These are the activations of a small neural network, seen along a few directions. Each row is one input.
In each table, some parts of the input vary, and every possible input appears once, in random order.
Descriptions start from the smaller parts, as in this example, which fits no table here: ring(5) and (point or ring(11) or (values(3) and line(4))).
Shared parts are said once, and a part with two or three values counts as separate values.
(in the rows, 128 means zero)

Other details of the inputs vary at random and push rows far along two fixed directions, the same in every table; ignore that.

A family of inputs:
x1: [ 89 118 145 130 151 142  98 150 115 113 134 149 107 147]
x2: [120 169 163  96 137 153  93 152 113  86 155 132 132 101]
x3: [ 85 139 146 173 158 125 143 134 106 148 143 145  80 127]
x4: [ 84 128 147 155 182 132 123 150 106 120 138 146 107 126]
x5: [138 146 153  86 155 124  76 142 120  98 187 136 123 107]
x6: [150 131 122  51  97 127  93 185 134  57 175 103 136 119]
x7: [135 118 154 121 153 104 132 160  87 136 154 132  78 138]
x8: [ 96 119 142 131 149 138 104 148 121 117 127 146 111 147]
x9: [123 169 165  96 140 150  93 155 113  89 155 127 136 103]
x10: [117 152  99 194 193 140 170  52 118 174 105 149 133 121]
x11: [160 122  99  77  26 128 144 129 173  95 102 105 173  92]
x12: [ 75 146 129 139 167 132 101 123  95 107 136 149 114 149]
x13: [125 112  78 189 194 107 141  79  93 164 132 132 134 130]
x14: [ 83 122 132 170 181 131 136 129 112 132 127 154 105 125]
x15: [137 122 116 174 117 112 180 107 145 183 106 117 120 125]
x16: [185 138 115  67  27 150 126 113 179 114 101 122 173 119]
x17: [226 122  95  83  70 115 143 112 164 126 103 110 167 103]
x18: [137  98 154 124 144 122 108 158 120  86 158 130 115 138]
x19: [107 132 168 123 131 129 107 164 108 135 144 119  94 151]
x20: [ 98 123 159 112 141 140  85 174 119  97 140 140 111 145]
x21: [142 103 115 176 147 107 159 113 100 186 142 138 104 138]
x22: [106 159 134 149 181 150 112  95 103 136 130 157 122 146]
x23: [112 135 105 140 134 123 146 109 128 123 116 122 145 115]
x24: [120 161 155  99 134 154  87 133 116 102 143 143 131 135]
x25: [ 92 130 155 159 160 131 117 138  98 152 137 131  81 155]
x26: [125 119 163 106 136 104 114 162 112 129 186 133  87 129]
x27: [143 103 100 165 130 117 178 102 157 169  85 119 152 123]
x28: [ 97 146 136 101 121 134 106 153 114  78 145 129 131 106]
x29: [140 110 152  90 145 111  98 186 109  89 151 135 107 124]
x30: [109 151 149  90 119 127  99 173 115  75 150 114 144 109]
x31: [ 98 114 113 175 164 129 156 109 128 147 108 150 114 123]
x32: [ 86 143 131 136 174 126 107 122  95 117 131 134 127 152]
x33: [203 119  91 116  87 132 130 103 153 143 127 117 169 102]
x34: [177 116  85 188 167 118 174  35 139 170 107 128 146 137]
x35: [ 91 143 164 165 171 120 134 157  95 145 152 132  90 133]
x36: [181  99 106 115  87 117 177 128 155 158 136 103 115 139]
x37: [108 128 163 101 127 134 102 191 123  86 146 129 124 113]
x38: [122 122  76 186 159 112 187  59 135 175  86 117 156 125]
x39: [110 136 112 126 124 126 137 119 125 111 122 124 143 111]
x40: [166 124 104  76  33 123 143 134 172  99 103  96 181  95]
x41: [168 143 103 106  70 145 155  92 169 129 102 127 164  94]
x42: [140 131 130  88 140 105  96 164  98  77 150 120 123 118]
x43: [128 103  98 172 133 121 178 100 149 166  90 133 141 122]
x44: [110 161 152 117 157 151  89 129 107 110 145 147 127 141]
x45: [149 139 101 141 119 143 146  68 146 157  94 139 151 137]
x46: [ 94 130 153 162 167 128 123 132  98 159 134 131  83 158]
x47: [138 113 109 110 143  98 117 111 131 121 150 118 137 116]
x48: [108 121 164  99 130 136  84 183 123 100 139 129 123 143]
x49: [179 140 105  98  57 145 152  96 177 126 100 119 170  91]
x50: [107 138 137 101 121 132  93 145 115  92 133 123 138 140]
x51: [103 119 157 111 137 139  91 171 120 103 134 133 118 144]
x52: [101 115 116 174 167 126 156 112 128 150 109 145 119 124]
x53: [111 142 168 127 120 121 124 173 117 125 149 121 100 121]
x54: [173 107 127 102  36 120 148 133 171 159  99  95 139 137]
x55: [ 97 132 160 142 140 133 110 148 105 139 141 132  83 151]
x56: [ 93 126  85 192 186 121 153  58 109 167  94 144 128 157]
x57: [103 143 167 112 101 130 115 181 120 107 157 131  90 113]
x58: [157 109 127 102  42 131 137 138 164 144 106 106 124 132]
x59: [173 117 106  69  30 126 126 132 172 109  95  94 185 127]
x60: [ 90 143 132 125 156 132  98 130 101 104 134 137 124 147]
x61: [130 165 165  80 120 152  76 156 122  90 151 134 141 134]
x62: [120  88  98 190 211  93 158  75 125 187 127 145 114 138]
x63: [101 141 160 138 126 127 126 162 114 124 149 131  88 119]
x64: [166 101 120  91  46 126 146 154 181 115  99 106 165 102]
x65: [126 127 149 103 141 116  92 152 104  61 174 119 122 132]
x66: [102 118 146 122 138 138  98 160 124 110 130 140 116 145]
x67: [133  97 122 207 181 106 181  78 102 182 134 130  88 158]
x68: [ 81 114 131 165 179 137 116 121 110 139 119 158 100 152]
x69: [110 131 109 131 129 127 125 107 121 126 111 131 140 145]
x70: [127 168 162  83 119 154  94 157 123  81 157 132 137  98]
x71: [170 121  98  85  42 119 153 126 174 115  97  92 187  98]
x72: [164 139  91 144 109 137 174  64 164 164  91 125 165 104]
x73: [147 137  78 185 221 133 160  61 118 172 136 135 122 143]
x74: [155 119 122 138  68 115 171 126 162 161 108 110 130 116]
x75: [160 106 118 114  43 127 148 123 166 158  99 110 126 135]
x76: [146 106 107 149  77 126 160  99 156 177  91 119 114 141]
x77: [138 151 124 141 151 140 126  91 128 153 113 134 151 145]
x78: [132 167 163  82 117 151  95 160 123  85 156 126 144  99]
x79: [115 163 154 112 152 148  88 132 108 110 145 144 132 139]
x80: [117 131 139 149 114 120 152 140 130 151 130 126 104 121]
x81: [153  90 111 136 128 116 126 139 124 136 138 133 136 121]
x82: [180  85  86 111 101 119 164 128 171 139 122 110 145 133]
x83: [126 131 117 118 119 123 118 124 128 122 113 114 155 144]
x84: [131  96  97 176 151 122 161  87 143 185  79 129 141 155]
Description of these inputs: line(4) and (values(5) or (values(2) and line(8))).
Changing only the line(4) part turns x82 into x36. The same change can be made to x43. Which row results?
> x80
Changing only the line(4) part turns x40 into x70. The same change can be made to x56. Which row results?
> x45
Which other rows does x50 become when the values(2) part takes its other values? List them by row number.
> x40
Which other rows does x29 become when the values(5) part takes its other values? List them by row number.
> x18, x62, x81, x82
Which other rows does x34 become when the values(5) part takes its other values? List them by row number.
> x5, x17, x33, x73
Which other rows does x23 become when the values(2) part takes its other values? List them by row number.
> x60
Start at x76 and move only the line(4) part, one step at a time. The first step leads to x68. Which rows follow, in order?
> x12, x16

A family of inputs:
x85: [ 79 123 141 163 208 110 109 138  80 144 154 137  84 157]
x86: [151 155 144  45  33 145 100 161 157  67 145 117 156  87]
x87: [175  88  79 184 115  99 212  67 166 207  95 116 136 113]
x88: [149  95 103 139  76 119 165 114 169 179  78 116 145 134]
x89: [ 89 153 139 126 200 131  80 135  77 100 163 142 124 141]
x90: [167  63  56 196 132  94 220  55 169 205  66 118 146 135]
x91: [ 94 135 169 145 186 120  95 157  77 124 166 135  79 156]
x92: [142 129 120  62  50 141 107 149 160  66 119 115 170 109]
x93: [140 133 129  72  58 144 111 157 166  78 105 112 180 109]
x94: [154 131 187  32   6 148  93 229 164  72 148 104 127 112]
x95: [151 118  66 169 120 129 177  46 170 193  56 124 183 131]
x96: [156 155 174  25  29 158  66 191 161  54 136 116 162 106]
x97: [ 71 122 147 156 205 109 112 157  75 114 153 132  85 149]
x98: [166 106  81 126 114 124 152  96 160 122  99 118 176 112]
x99: [ 99 129 168 145 195 130 109 167  89 119 183 145  72 140]
x100: [100 114 144 192 225 117 132 115  88 162 151 154  77 155]
x101: [ 54 120 144 192 213 124 137 138  86 148 119 150  86 151]
x102: [173  77  85 144 103 103 171  97 170 178 100 119 142 132]
x103: [162  92  79 189  98 113 196  53 161 213  69 123 131 151]
x104: [103 132 110 170 231 131 112  94  93 139 140 155 123 136]
x105: [159 121 152  63  20 138 114 186 160  94 142 109 121 122]
x106: [ 77 165 162 130 191 151  76 129  81  95 160 158 100 142]
x107: [151 156 137  79  55 142 125 142 165 103 116 116 167  91]
x108: [ 64 148 183 154 178 134 110 174  83 127 160 146  76 124]
x109: [ 93 175 155 125 188 129  93 145  75  92 176 141 114 115]
x110: [178 141 138  52  57 134  95 147 146  83 135 108 166 116]
x111: [104 161 146 139 202 134 102 137  87 102 172 153 110 105]
x112: [141  85  78 165  91 108 187  90 160 170  72 119 136 138]
x113: [ 65 142 158 173 189 127 121 143  77 136 164 150  67 132]
x114: [148 101 121  90  45 122 124 154 161 123 116 117 131 130]
x115: [158 136 141  22  39 132  79 192 148  31 147  98 178 104]
x116: [150 119  75 136 100 131 151  66 160 155  85 125 170 129]
x117: [ 81 169 145 168 210 152 121 109  96 138 133 151 110 140]
x118: [172 109 102 141  93 110 174 105 153 173 108 100 131 139]
x119: [ 84 146 169 141 181 115 105 169  75 117 180 131  77 127]
x120: [111 150 156 126 200 143  80 138  87  96 167 155 110 128]
x121: [112 153 138 147 215 143 111 120  90 118 162 151 108 128]
x122: [182 125  57 173 130 116 202  28 156 199  75 111 170 135]
x123: [162 125  56 184 126 131 204  15 164 203  66 125 160 136]
x124: [154 123 185  42  13 142  88 215 160  82 136 110 130 119]
Changing only one part turns x90 into x102. The same change can be made to x101. Which row results?
> x88
Changing only one part turns x114 into x113. The same change can be made to x89. Which row results?
> x109
What is each input in this table made of?
> values(2) and line(4) and line(5)
Which other rows does x93 become when the values(2) part takes its other values? List them by row number.
> x101
Which other rows does x97 become when the values(2) part takes its other values? List them by row number.
> x115

A family of inputs:
x125: [140 116 125 125 109 117 128 128 125 125 142 127 118 124]
x126: [149 119 116 132 101 137 152 121 157 149 111 129 136 114]
x127: [134 132 151  83  68 152 110 173 146  92 133 125 123 126]
x128: [147 105 109 110  99 114 147 133 151 127 115 112 138 123]
x129: [151 114 130 100  91 130 115 151 152 119 129 119 150 116]
x130: [ 82 148 157 140 184 138  93 151  80 115 143 149  97 153]
x131: [137 121 136 134 116 126 137 123 145 141 114 130 135 118]
x132: [ 61 131 133 185 228 124 122 125  79 142 145 144  99 148]
x133: [137 125 119 114  80 134 139 128 152 134 122 127 130 119]
x134: [118 127 118 140 133 119 139 124 120 141 109 125 132 130]
x135: [149 106 106 140 107 111 160 119 139 137 114 112 131 121]
x136: [ 98 178 158 106 187 147  77 147  86  75 174 141 122 124]
x137: [119 118 122 133 147 118 123 122 121 134 140 135 111 135]
x138: [157 123 130  98  84 128 120 147 147 125 115 122 147 113]
x139: [127 127 121 123  96 132 147 141 144 127 117 120 129 117]
x140: [165 138 142  67  55 129 109 165 147 106 130 105 148 116]
x141: [131 126 108 185 154 115 178  68 135 192  95 123 130 138]
x142: [ 62 147 164 158 194 128  98 134  81 124 156 155  86 140]
x143: [ 82 152 169 106 153 136  68 175  82  92 168 145  96 130]
x144: [155 124 129  95  83 126 123 146 151 123 132 105 149 124]
x145: [161 113 103 138 125 112 162 100 149 162 114 115 136 133]
x146: [146 107 114 126 117 124 142 118 146 138 112 123 128 143]
x147: [ 98 171 177  68 145 161  49 182  96  36 174 142 126 125]
x148: [135 136 123 140 119 134 154 116 140 153 122 122 124 128]
x149: [149 109 123 133 109 124 142 123 133 130 122 121 122 137]
x150: [153 117 100 176 150 110 176  80 125 176 118 121 124 137]
x151: [163 105 116 109 104 119 138 132 155 133 122 123 139 118]
x152: [151 116 124  84  54 127 111 148 159 112 130 113 151 121]
x153: [ 83 172 163  91 170 149  54 160  85  55 182 151 115 118]
x154: [131 114 120 137 123 131 132 121 139 139 114 123 137 146]
x155: [148 125 155  78  49 137 111 163 157  94 118 115 140 123]
x156: [127 138  98 172 197 134 146  65 118 152 112 146 149 122]
x157: [154 104 101 175 149 113 169  88 130 171 113 131 127 127]
x158: [121 136  80 177 176 125 166  56 126 154  94 135 162 126]
x159: [ 59 139 140 204 226 119 141 107  81 154 127 150  92 144]
Changing only one part turns x147 into x153. The same change can be made to x149. Which row results?
> x125
What is each input in this table made of?
> values(5) and (point or line(6))
Which other rows does x143 become when the line(6) part takes its other values? List them by row number.
> x125, x133, x137, x142, x152
Start at x135 and move only the line(6) part, one step at a time. The first step leads to x128. Which rows follow, in order?
> x132, x134, x159, x139
